These are the activations of a small network on made-up records, seen along a few directions, one row for each record.
After each row come some of the record's fields: S, Y, N, U.
Not every record has every field; a missing one is left out.
Other fields move the rows too, some of them a lot.
(in the rows, 500 means zero)
Random noise pushes rows far along 15 fixed directions. That doesn't count. These rows show it; they differ only by the noise:
[705 499 392 801 420 402 505 472 646 366 647 461 731 618 244 596 508 375
 482 482 462 453 472 538 645 506 608 515 431 696 397 243 448 348 562]
[523 547 504 479 505 441 443 333 450 532 493 589 574 486 523 404 502 500
 445 672 560 608 437 519 537 455 489 464 649 437 481 393 515 449 456]
[421 632 437 413 719 534 614 322 607 509 490 370 657 441 651 277 278 464
 479 544 620 483 437 319 642 632 681 421 531 466 680 504 578 302 672]
[702 318 488 273 351 317 453 659 307 555 545 606 446 638 501 531 501 543
 205 548 669 373 324 508 500 614 650 604 412 536 419 357 517 473 521]
[475 505 628 390 466 388 397 594 481 789 271 639 545 289 470 479 493 549
 467 662 402 641 525 568 366 386 299 383 506 414 634 600 474 581 485]
[600 646 631 600 303 500 413 486 429 610 511 461 426 406 400 526 704 598
 402 656 627 531 523 408 656 334 300 571 511 295 484 427 440 661 253]
[380 475 457 372 690 538 638 529 312 496 570 522 513 341 667 399 467 559
 447 489 496 447 646 537 364 616 488 473 608 701 548 442 433 570 594]
[380 509 421 370 575 508 432 210 367 522 753 691 686 577 704 162 467 385
 237 377 588 427 315 495 634 593 403 682 484 584 618 426 479 559 415]
[397 608 397 424 622 573 627 705 573 611 608 449 677 348 379 461 425 438
 400 481 679 435 551 308 689 653 491 349 354 618 527 648 533 555 673]
[406 516 477 460 318 527 602 488 634 335 499 630 479 537 494 518 456 575
 619 562 621 639 407 485 592 447 214 503 752 388 336 388 687 516 367]
[374 524 436 352 462 744 666 392 432 493 628 430 433 546 499 498 639 611
 421 408 646 455 460 479 578 654 429 489 687 518 305 371 574 487 398]
[564 528 523 817 417 461 481 470 614 549 507 368 557 539 251 567 610 377
 559 392 390 482 610 593 554 484 333 503 375 542 589 473 329 556 525]
[503 473 467 385 515 556 524 556 321 539 606 413 454 436 389 421 627 494
 449 505 526 505 487 428 474 676 542 482 526 602 478 556 517 455 517]
[377 652 456 383 569 484 432 231 426 684 374 579 565 408 624 289 327 482
 400 706 561 636 458 584 529 502 408 375 647 384 471 468 481 420 523]
[538 588 487 635 533 313 449 378 630 600 219 564 577 486 608 533 246 455
 482 618 384 520 605 751 413 383 491 404 461 446 484 357 322 401 647]
[510 423 519 390 429 471 643 539 447 512 433 333 356 522 561 474 309 558
 476 507 742 417 483 469 596 669 363 537 546 387 645 443 514 607 619]
[527 460 459 300 470 511 407 389 350 524 481 597 460 497 511 427 514 494
 442 618 511 595 368 582 435 589 537 489 629 475 357 487 549 400 463]

[494 400 570 517 592 322 615 554 451 535 455 568 535 534 556 543 427 595
 533 595 472 574 577 582 342 439 518 421 666 575 599 330 527 549 602]
S: s1 / Y: y3 / N: n1
[537 391 485 386 369 591 507 496 409 627 189 259 187 488 362 682 337 520
 640 576 494 554 534 755 354 689 380 373 604 378 358 541 457 523 666]
S: s3 / Y: y3 / N: n9 / U: u2
[538 294 578 564 373 520 426 365 600 423 480 469 452 756 406 516 638 408
 563 270 380 486 360 571 449 507 422 626 469 450 627 524 495 464 428]
S: s3 / Y: y3 / N: n9 / U: u3
[553 516 560 526 481 506 454 415 425 430 479 534 396 504 601 507 535 488
 499 576 693 513 545 531 575 434 422 571 546 306 544 523 413 687 454]
S: s3 / Y: y5 / N: n2 / U: u1
[467 504 424 509 516 665 524 468 565 439 478 483 398 553 546 657 484 463
 521 253 315 328 598 743 395 605 485 563 345 593 302 505 339 520 541]
S: s1 / Y: y3 / N: n9
[670 435 527 618 632 540 444 121 451 535 500 299 569 648 622 554 336 373
 499 423 471 397 486 720 554 600 691 627 447 465 647 365 306 583 630]
S: s1 / Y: y3 / N: n1 / U: u1
[400 453 564 542 440 203 456 511 640 559 475 660 510 789 441 312 621 340
 480 415 527 606 383 426 498 467 414 485 414 360 693 656 553 435 527]
S: s3 / Y: y3 / N: n9 / U: u2
[455 525 459 458 411 694 539 412 414 695 490 351 506 444 339 543 506 557
 399 466 569 471 506 610 571 621 359 420 551 541 419 387 440 533 469]
S: s1 / Y: y3 / N: n2 / U: u3
[500 588 426 647 412 309 342 501 507 327 483 522 368 604 354 303 531 282
 705 577 358 699 458 450 435 519 498 516 458 430 404 729 552 241 528]
S: s3 / Y: y2 / N: n9 / U: u1
[530 584 482 656 482 641 626 413 611 296 476 373 440 486 520 637 577 622
 563 543 558 462 617 465 558 387 543 481 667 474 311 295 484 381 410]
S: s3 / Y: y2 / N: n9
[417 640 507 460 654 656 593 619 463 572 480 481 529 273 648 606 406 628
 417 487 446 374 731 484 454 425 518 467 420 614 402 494 402 633 536]
S: s1 / Y: y3 / N: n1 / U: u3
[637 563 480 631 413 591 436 292 570 489 506 474 513 653 451 690 505 481
 424 466 478 415 444 638 611 438 635 563 455 437 280 297 430 461 421]
S: s1 / Y: y3 / N: n1 / U: u1
[530 570 557 509 415 514 334 399 232 697 404 444 292 464 474 493 658 578
 367 584 428 504 570 645 380 434 418 503 526 412 398 457 338 526 358]
S: s4 / Y: y1 / N: n6 / U: u3
[444 517 482 632 448 330 576 549 356 722 455 474 516 520 486 453 395 529
 369 435 267 441 630 641 335 504 438 477 433 741 516 295 370 433 549]
S: s1 / Y: y4 / N: n1 / U: u1
[578 458 554 494 463 616 445 460 372 483 687 468 452 538 401 549 684 419
 527 426 604 497 456 529 626 616 379 640 466 439 531 612 446 823 403]
S: s1 / Y: y3 / N: n1 / U: u2
[401 565 480 666 588 503 368 360 617 299 664 659 542 614 523 393 689 301
 632 326 377 573 477 478 507 412 479 634 407 489 506 721 455 530 392]
S: s3 / Y: y5 / N: n9
[621 428 528 286 515 543 450 476 605 598 425 525 573 549 514 518 461 520
 394 482 547 409 283 428 540 584 751 508 402 421 539 545 614 361 543]
S: s3 / Y: y4 / N: n9 / U: u2
[435 638 537 570 604 627 437 428 594 428 565 521 518 459 529 488 594 457
 564 505 579 529 538 389 623 434 450 504 480 362 522 661 497 622 444]
S: s3 / Y: y1 / N: n9 / U: u3
[556 488 502 463 564 634 450 347 481 423 487 439 399 590 553 601 498 413
 633 495 525 557 481 621 482 581 613 544 540 384 364 646 467 541 493]
S: s1 / Y: y4 / N: n1 / U: u2
[529 553 501 663 442 565 610 402 486 555 575 459 614 529 366 601 735 616
 454 544 504 545 544 565 541 409 505 408 680 556 350 207 469 459 379]
S: s3 / Y: y5 / N: n1 / U: u1
[543 496 550 432 603 562 576 496 396 461 502 538 509 389 651 593 460 686
 469 655 551 467 595 472 455 390 621 484 674 527 437 340 507 575 517]
S: s1 / Y: y5 / N: n1 / U: u3
[613 411 566 404 493 418 433 640 304 743 583 520 534 486 358 476 733 541
 255 531 544 471 448 421 485 516 605 499 414 568 601 499 480 555 469]
S: s3 / Y: y5 / N: n1 / U: u2
[674 389 485 292 438 556 448 593 412 574 434 659 543 361 538 739 303 633
 335 642 636 381 424 635 540 499 492 491 534 524 355 338 523 682 520]
S: s4 / Y: y4 / N: n6 / U: u1
[668 496 445 581 398 546 441 601 426 362 470 545 470 294 429 681 489 582
 535 650 408 481 605 658 424 431 457 531 577 622 238 308 422 535 426]
S: s3 / Y: y2 / N: n9 / U: u2
[314 369 456 317 488 472 526 458 501 617 469 711 485 756 444 450 563 442
 400 436 612 575 393 577 446 587 439 343 607 466 430 587 589 449 575]
S: s1 / Y: y4 / N: n5 / U: u3
[455 502 512 386 403 454 419 537 329 700 300 528 355 403 621 504 338 512
 326 526 481 466 558 676 385 462 284 526 378 420 463 569 333 611 495]
S: s3 / Y: y3 / N: n9 / U: u1
[545 552 485 545 646 738 476 267 418 496 635 240 529 425 439 393 635 459
 553 455 480 463 494 421 596 655 641 516 526 550 612 521 438 442 494]
S: s3 / Y: y5 / N: n9 / U: u3
[286 627 519 422 417 621 515 446 639 434 571 575 577 460 591 311 605 514
 498 355 435 574 364 282 561 415 374 597 510 421 481 602 679 355 236]
S: s3 / Y: y3 / N: n9 / U: u1
[541 436 475 499 610 653 591 507 517 496 564 447 654 351 488 599 478 502
 494 464 607 435 569 548 606 567 493 464 511 564 573 460 439 682 571]
S: s3 / Y: y5 / N: n1 / U: u1
[768 631 595 658 475 674 273 347 339 739 408 363 401 352 394 766 727 567
 381 654 453 433 661 721 501 369 578 484 391 344 334 430 164 713 358]
S: s3 / Y: y5 / N: n9 / U: u1
[744 330 601 573 472 564 360 527 621 369 482 532 358 711 289 872 820 431
 657 452 579 480 482 660 505 508 581 499 469 294 421 622 440 727 499]
S: s4 / Y: y3 / N: n6 / U: u3
[296 633 431 554 616 460 647 571 523 663 384 523 520 462 690 478 294 504
 392 416 433 386 727 643 391 463 434 387 373 611 430 469 337 491 633]
S: s3 / Y: y4 / N: n9 / U: u1
[393 396 545 446 394 434 586 517 536 368 473 640 404 708 595 532 643 562
 565 422 442 594 444 521 319 401 489 524 659 454 372 435 618 372 380]
S: s3 / Y: y3 / N: n9 / U: u1
[635 368 558 537 693 510 517 483 402 360 623 498 520 513 539 572 803 519
 513 515 548 465 587 473 422 526 791 496 593 551 605 459 424 545 523]
S: s3 / Y: y5 / N: n9 / U: u1

Which values does each new row have?
[383 712 424 421 625 566 482 608 415 641 522 495 557 249 577 366 478 565
 339 522 453 415 629 386 493 485 559 420 379 636 443 570 440 459 501]
S: s4 / Y: y5 / N: n6 / U: u3
[557 353 522 417 434 538 475 485 632 498 624 699 709 651 481 617 548 440
 411 352 576 487 294 570 628 509 436 606 444 485 514 475 576 696 397]
S: s1 / Y: y3 / N: n1 / U: u2
[474 651 492 495 462 552 483 746 453 545 678 546 434 539 378 591 800 503
 375 418 592 416 551 344 600 494 570 539 276 493 277 658 465 621 355]
S: s1 / Y: y3 / N: n1 / U: u3
[532 294 523 293 388 426 380 492 527 638 378 532 514 602 344 418 563 473
 565 404 292 613 211 533 342 636 528 475 524 500 631 606 666 236 496]
S: s4 / Y: y5 / N: n6 / U: u3
[408 672 398 553 426 426 643 579 494 385 570 498 366 596 676 431 426 555
 379 448 687 375 594 426 619 521 468 566 442 463 299 376 454 477 491]
S: s3 / Y: y5 / N: n9 / U: u1
[399 503 442 470 627 446 670 463 545 302 550 533 464 651 640 457 482 507
 536 526 625 555 510 382 475 488 663 442 687 516 407 441 615 358 576]
S: s3 / Y: y3 / N: n9 / U: u2
[477 583 509 510 537 701 541 468 546 348 521 464 395 455 510 604 722 632
 614 547 577 519 588 454 523 445 533 434 692 407 346 481 546 550 385]
S: s4 / Y: y5 / N: n6 / U: u3
[670 382 463 549 371 417 440 424 505 451 534 383 423 788 454 469 453 405
 352 377 591 305 328 486 613 596 631 673 312 460 540 433 463 369 533]
S: s3 / Y: y4 / N: n9
[516 391 545 368 470 564 398 386 303 542 579 613 438 558 562 503 777 536
 352 403 426 449 470 645 342 492 545 611 490 558 428 464 405 546 322]
S: s1 / Y: y3 / N: n2
[373 580 449 534 514 264 494 497 487 557 411 533 547 516 705 218 223 426
 356 440 368 441 532 481 435 449 434 558 327 596 632 461 403 303 570]
S: s3 / Y: y3 / N: n9 / U: u3
[543 581 429 502 520 540 297 307 370 525 553 445 528 407 363 319 525 373
 516 645 434 637 398 493 544 577 570 459 500 515 437 631 489 344 476]
S: s3 / Y: y5 / N: n9
[388 712 538 600 704 564 455 167 534 611 348 379 460 433 611 371 511 458
 590 636 482 646 604 502 504 424 532 361 622 303 614 620 398 449 546]
S: s3 / Y: y5 / N: n9 / U: u2
[418 497 504 372 575 402 442 425 439 729 484 698 623 608 517 476 538 404
 345 596 656 628 441 603 544 516 492 363 527 405 460 593 474 631 542]
S: s1 / Y: y3 / N: n1 / U: u2
[717 352 658 598 406 237 395 497 509 637 413 535 564 594 416 520 538 512
 442 584 539 491 415 527 518 422 452 520 489 387 822 386 476 591 529]
S: s4 / Y: y4 / N: n6 / U: u1
[428 498 441 548 542 500 556 402 439 267 560 469 481 450 596 368 237 453
 635 595 574 557 552 436 542 506 386 541 677 541 518 469 549 518 599]
S: s3 / Y: y3 / N: n9 / U: u3
[481 321 525 659 340 398 662 703 832 410 447 357 550 697 280 550 532 436
 672 202 324 508 440 427 447 556 450 481 392 578 674 557 605 290 576]
S: s3 / Y: y5 / N: n9 / U: u1
[364 481 465 513 618 487 646 482 578 329 591 709 535 696 584 555 701 516
 546 473 538 567 568 533 420 420 602 388 710 565 320 373 552 440 469]
S: s3 / Y: y3 / N: n9 / U: u3
